These are the activations of a small network on made-up records, seen along a few directions, one row for each record.
Each row is followed by the record's values for the fields Sopes, Zemo, Piral, Rali.
A field that a record lacks is written none.
Other fields move the rows too, some of them a lot.
In the rows, zero is written as 128.
[153 109 134 116 104 153  86 112  90 119 104 106 168 113  99  97 145 128
 108 106 115 135  85 130 117 155 119]	<Sopes:c1 Zemo:g1 Piral:f2 Rali:y3>
[ 91 105 117 181 152 134 156 138 162 123 135 109 137 134 179 162 156 122
 188 156  99  75 219 105 123 114 175]	<Sopes:c2 Zemo:g1 Piral:f2 Rali:y3>
[136 166  93 125  95 112 124 107 132 125 131 131  94 124  99 127 103  98
 129 121 141 128 116 181 121 129 136]	<Sopes:c2 Zemo:g2 Piral:f3 Rali:none>
[135  91 124 151 118 128 130 122 137 105 129 116 130 116 159 116 149 128
 143 127 146 145 119 116  84 153 137]	<Sopes:c1 Zemo:g1 Piral:f2 Rali:y1>
[116 168 118 102  60 142  81  93 111 139  95 134 124  95  93  97  96 135
 133  61 121 137  34 177 152  93  55]	<Sopes:c2 Zemo:g2 Piral:f1 Rali:none>
[153 133 113 117  92 138 117  99 150 106 140 130 157 145 106  96 146 100
 148 136 114 139 119 133 147 120 143]	<Sopes:c2 Zemo:g1 Piral:f2 Rali:none>
[103 123 132 140 140 146 125 132 123 116 143 122 153 110 163 116 142 126
 121 111 147 137 169 129  89 135 165]	<Sopes:c1 Zemo:g1 Piral:f1 Rali:y2>
[148 145 115 133 173 157 137 130 106 150 116 140 119 128 137 118 133 124
 122 140 115 110 151 127 106 152 107]	<Sopes:c1 Zemo:g2 Piral:f3 Rali:y1>
[129 114 161 143 163 104 140 132 142 126 148 104 148 135 122 132 126 138
 151 120 129 152 150 140 136 124 125]	<Sopes:c2 Zemo:g1 Piral:f1 Rali:y3>
[113 127 107 166  64 123  87 112 131 118 135 134 108 119  75 134 107 120
 111 139 134 131  83 156 115 132 100]	<Sopes:c1 Zemo:g2 Piral:f2 Rali:none>
[130 168 127 130 113  87 108 116 132 136 127 145 113 123  96 124  84 130
  91  93 133 162  56 153 160 124 103]	<Sopes:c2 Zemo:g2 Piral:f1 Rali:none>
[124 124 127 137 177 159 151 153  82 139 128 117 110 103 143 122 152 148
 139 155 111  90 189 128 115  97 155]	<Sopes:c1 Zemo:g2 Piral:f3 Rali:y2>
[111  99 120 133 163 150 192 165 134 150 137 111 108 115 146 116 126 155
 161 158 131 124 185 106  78 112 149]	<Sopes:c1 Zemo:g2 Piral:f3 Rali:y3>
[140 139 145 135 146  96 119 137 116 141 125 103 134 108 163  87 155 156
 144 127 113 111 157 133 126 103 130]	<Sopes:c2 Zemo:g1 Piral:f1 Rali:y1>
[121 108 124 130 112 124  95 127 110 117 145 149 114 145 116 144 156 146
 124 132 125 113  81 119 115 143  76]	<Sopes:c1 Zemo:g1 Piral:f2 Rali:y1>
[101 105 132 121 139 112 118 115 111  88  90 133 138 152 104 156 155 139
 127 121 130 128  75 130 136 108 101]	<Sopes:c1 Zemo:g1 Piral:f2 Rali:y3>
[148 123 146 135 116 129 139 153  71 139 146 117 148 117 125 144 121 114
 138 114 105 118 128 105 132 137 160]	<Sopes:c2 Zemo:g2 Piral:f2 Rali:y2>
[159 141 151 157 125 131 110 117 154 118 110 123 106 118 142 137 155 112
 130 101 104 111 133 125 129 135 131]	<Sopes:c2 Zemo:g1 Piral:f2 Rali:y1>
[141 109 140 140 134 146 147 108 116 142 150 102 158 159 130 128 151 150
 145 124 130 141 184 102 120 133 167]	<Sopes:c2 Zemo:g1 Piral:f2 Rali:y2>
[114 147 106 144 128 130  76 130 121 128 152 141 126 131 130 136 143 147
  82 102 152 105 129 127 101 112  97]	<Sopes:c1 Zemo:g1 Piral:f1 Rali:y2>
[136 122 114 144 164 130 150 124 128 171 114 132 111 115 162 119 137 115
 148 122 149 109 150 132  95 150 165]	<Sopes:c2 Zemo:g2 Piral:f3 Rali:y1>
[108 154 148 118 142 110 142 144 137 124 135 119 111 138 118 149 136 139
 131 128 131 130 154 150 152 155 129]	<Sopes:c2 Zemo:g1 Piral:f1 Rali:y3>
[168 109 103 138 121 121 137 119 126 127 133 124 124 100 152 128 103 141
 146 154 167 135 158 139 131  89 133]	<Sopes:c2 Zemo:g2 Piral:f3 Rali:none>
[114 113 132 132 189 116 142 161 172 120 139 111 128 115 121 160 136 130
 133 142 119 142 151 119 114 111 140]	<Sopes:c1 Zemo:g2 Piral:f1 Rali:y3>
[171 116 110 127 182 148 158 152 170 159 139 128 118 143 170 141 165 106
 160 145 138 123 191 100  97 101 171]	<Sopes:c2 Zemo:g2 Piral:f3 Rali:y1>
[132 130 123 123 135 142 150 164 105 143 145 117 134 122 182 113 147 118
 177 134 162 134 160 109 128 126 133]	<Sopes:c2 Zemo:g2 Piral:f1 Rali:y1>
[127 158 124 135 133 116 119 143  89 127  98 107 116 132 133 130 150 125
 116 166 104 122 152  90 149 147 119]	<Sopes:c1 Zemo:g1 Piral:f2 Rali:y1>
[ 96 141 138 101 124 106 112 133 113 110 138 126 144 159 106 170 108 134
 111 107 132 105  88 146 149 120  74]	<Sopes:c2 Zemo:g1 Piral:f1 Rali:y2>
[130 113 126 155 153 130 148 178 137 152 147  66 106 109 162 166 144 133
 212 173 130 115 207  87  93 139 220]	<Sopes:c2 Zemo:g2 Piral:f2 Rali:y1>
[132 141 130 135 124 145 139 123 147 122 124 146 118 135  97 133 105 133
 109 155  99 141 102 107 140 138 122]	<Sopes:c1 Zemo:g2 Piral:f2 Rali:none>
[103 165 135 121 122 112 121  98 119 131 118 163 118 101 101 107 116 125
  94 113 142 153  61 149 136 130 117]	<Sopes:c1 Zemo:g2 Piral:f1 Rali:none>
[139 101 137 133 108  89 125 114 143 142 149 111 102 153 147 124 144 135
 114 116 119 130 115 119 120 137 135]	<Sopes:c2 Zemo:g1 Piral:f2 Rali:y1>
[106 157 132  92  97 130  68 116 108  98 128 155 130 132 109  82 104  87
  75 112  96 132  39 150 160 123  72]	<Sopes:c1 Zemo:g1 Piral:f1 Rali:none>
[122 133 128 105 132 133 133 123 162 132 155 147 131 131 148 133 117 139
 121 156 135 119 124 152 158 145 146]	<Sopes:c2 Zemo:g2 Piral:f1 Rali:none>
[106 162 118  81 116 118  75 111 112  87 127 162 115 124 127 114 109 120
 100 116 120 134  77 139 146 128  91]	<Sopes:c1 Zemo:g1 Piral:f1 Rali:none>
[120 159 122 126 108 104 118 104 124 101 106 164 103 146  89  98 104 132
 126 104 141 132  61 125 177 139 111]	<Sopes:c2 Zemo:g1 Piral:f2 Rali:none>
[127 155 127 127 145 141 146 117 139 158 130 114 139 143 166 125 148 123
 143 118 136 151 159 109 129 139 130]	<Sopes:c2 Zemo:g1 Piral:f1 Rali:y1>
[121  97 139 167 202 128 135 140 134 142 123 120  97 117 140 140 142 104
 148 150 135 123 176 125 104 118 150]	<Sopes:c1 Zemo:g2 Piral:f3 Rali:y1>
[116 175 149 123  96 127 126  97 117 117 114 150 108 146  76 102 106 133
 101 128 102 152  65 112 145 142  95]	<Sopes:c1 Zemo:g1 Piral:f2 Rali:none>
[145  97 103 130 143 133 143  99 154 152 159 134 129 134 119 102 127  98
 139 163 151 125 157 139 145  91 137]	<Sopes:c2 Zemo:g2 Piral:f3 Rali:none>
[145 181 108 122  99  89 115 145 136 112 130  98 142 136 110 127 127 101
 122 114 120 135  98 174 134 154  94]	<Sopes:c2 Zemo:g1 Piral:f1 Rali:y1>
[157 122 135 103 112 149  97  99 121 141 118 122 132 126  92  93  78 104
 128 123 141 131 111 146 142 107  87]	<Sopes:c2 Zemo:g2 Piral:f3 Rali:none>
[129 143 150 111 101 122 128 106 113 125 128 154 109 136 100 113  99 107
 139 125 138 136 108 110 152 140 127]	<Sopes:c2 Zemo:g2 Piral:f2 Rali:none>

Here are new rows. What are their fields?
[114 107 142 150 154 117 159 127 188 156 154 108 148 116 149 167 150 155
 142 166 145  94 198 146 104 114 158]	<Sopes:c2 Zemo:g2 Piral:f1 Rali:y3>
[111 131 148 118 121 115 129 109 127 120  82 132 120 109 111 108 129 134
  98 106 100 119 125 110 117 135 125]	<Sopes:c1 Zemo:g1 Piral:f2 Rali:y3>
[102 159 116 140 146 137 109 139 104 150 130 119 125 106 151 144 132 116
 138 170 121 167 178 113 143 123 172]	<Sopes:c1 Zemo:g2 Piral:f1 Rali:none>
[119 151 123 106 108  95  95 116 107 130 138 111 128 117 149 144  86 121
 101 130 103 143  82 138 149 104 119]	<Sopes:c2 Zemo:g2 Piral:f1 Rali:none>
[ 99 140 119 120 123 130 133 108 110 135 152 127 142 122 139 158 135 114
 108 127 173 111 149 113  92 103 106]	<Sopes:c1 Zemo:g2 Piral:f1 Rali:y2>
[159 148 124 102  85 128 104 107 135  97 103 143 123 140 111 128 108 137
 122 130 151 139 100 118 172 134 110]	<Sopes:c2 Zemo:g1 Piral:f2 Rali:none>
[128 154 132  95 106 140  93  82 132  95 122 141 115 149 132 124 106 125
 110 120  98 100  94 124 150 135 108]	<Sopes:c2 Zemo:g1 Piral:f2 Rali:none>
[127 115 162 132 155 148 146 159 165 135 138 113 140 108 170 155 126 102
 153 150 131 114 214 118 132 134 151]	<Sopes:c2 Zemo:g2 Piral:f1 Rali:y3>
[113 106 147 101 151 155 153 160 161 129 124 119 142 105 150 141 133 135
 132 153 109 138 181 112 102 132 136]	<Sopes:c1 Zemo:g2 Piral:f1 Rali:y3>
[100  99  97 159 162 144 167 131 123 107 125 106 115  87 142 154 143 146
 182 137 134 125 197 107 127 130 156]	<Sopes:c1 Zemo:g2 Piral:f2 Rali:y3>
[122 119 169 121 155 121 133 131 157 146 143  92 134 126 161 136 138 109
 179 134 130 145 182 113 101 126 152]	<Sopes:c2 Zemo:g1 Piral:f1 Rali:y1>
[106 129 144 132 132  92 104 151 134 114 133 160 139 121 133 140 154 103
 129 130 125 100 101 126  93 109  96]	<Sopes:c1 Zemo:g1 Piral:f1 Rali:y1>
[ 91 131 128 130  92 120  73 120  93 106 141 151 110 144 124 128 125 133
 117 156 112  99  57 120 135 109 110]	<Sopes:c1 Zemo:g1 Piral:f2 Rali:none>
[125 128 162 151 135 159 123 146 136  90 122 126 126 128 130 134 138 122
 121 132 110  97 182 107 115 132 148]	<Sopes:c1 Zemo:g1 Piral:f2 Rali:y2>
[102 146 104 149 132 124 107 112 104 101 100 139 125 121 119 108 118 131
 138 123 102 156  85 111 155 122 143]	<Sopes:c1 Zemo:g1 Piral:f2 Rali:none>
[122  75 104 155 186 152 140 173 135 125 130 128 116 141 158 126 137 143
 119 154 161 123 214 121  95 114 180]	<Sopes:c1 Zemo:g2 Piral:f3 Rali:y2>
[130 149 140 137  98 124 144 134 119 119  82 147 138 171 118 137 132 145
 130 113 113 126  71 139 150 157  81]	<Sopes:c2 Zemo:g1 Piral:f2 Rali:y1>
[120 134 122 129 161 130 154 141 148 118 121 140 149  90 128 148 137 136
 103 133 137 116 119 138 130 143 126]	<Sopes:c1 Zemo:g2 Piral:f1 Rali:y3>
[ 86 102 113 148 139 129 154 172 104 121 134 118 167 105 166 155 117 128
 173 162 125 135 204 118 114 135 120]	<Sopes:c1 Zemo:g2 Piral:f1 Rali:y3>
[159 146 152 143 100 152 111 130 125 156 124 151 127 136 129 158 103 124
 123 142 121 128 102 160 119 114 137]	<Sopes:c2 Zemo:g2 Piral:f3 Rali:none>
[128 136 123 126 103 131  88 113 111  75 110 157 122 123 111 102 109 136
 130 123 131 146  98 127 138 146 114]	<Sopes:c1 Zemo:g1 Piral:f2 Rali:none>
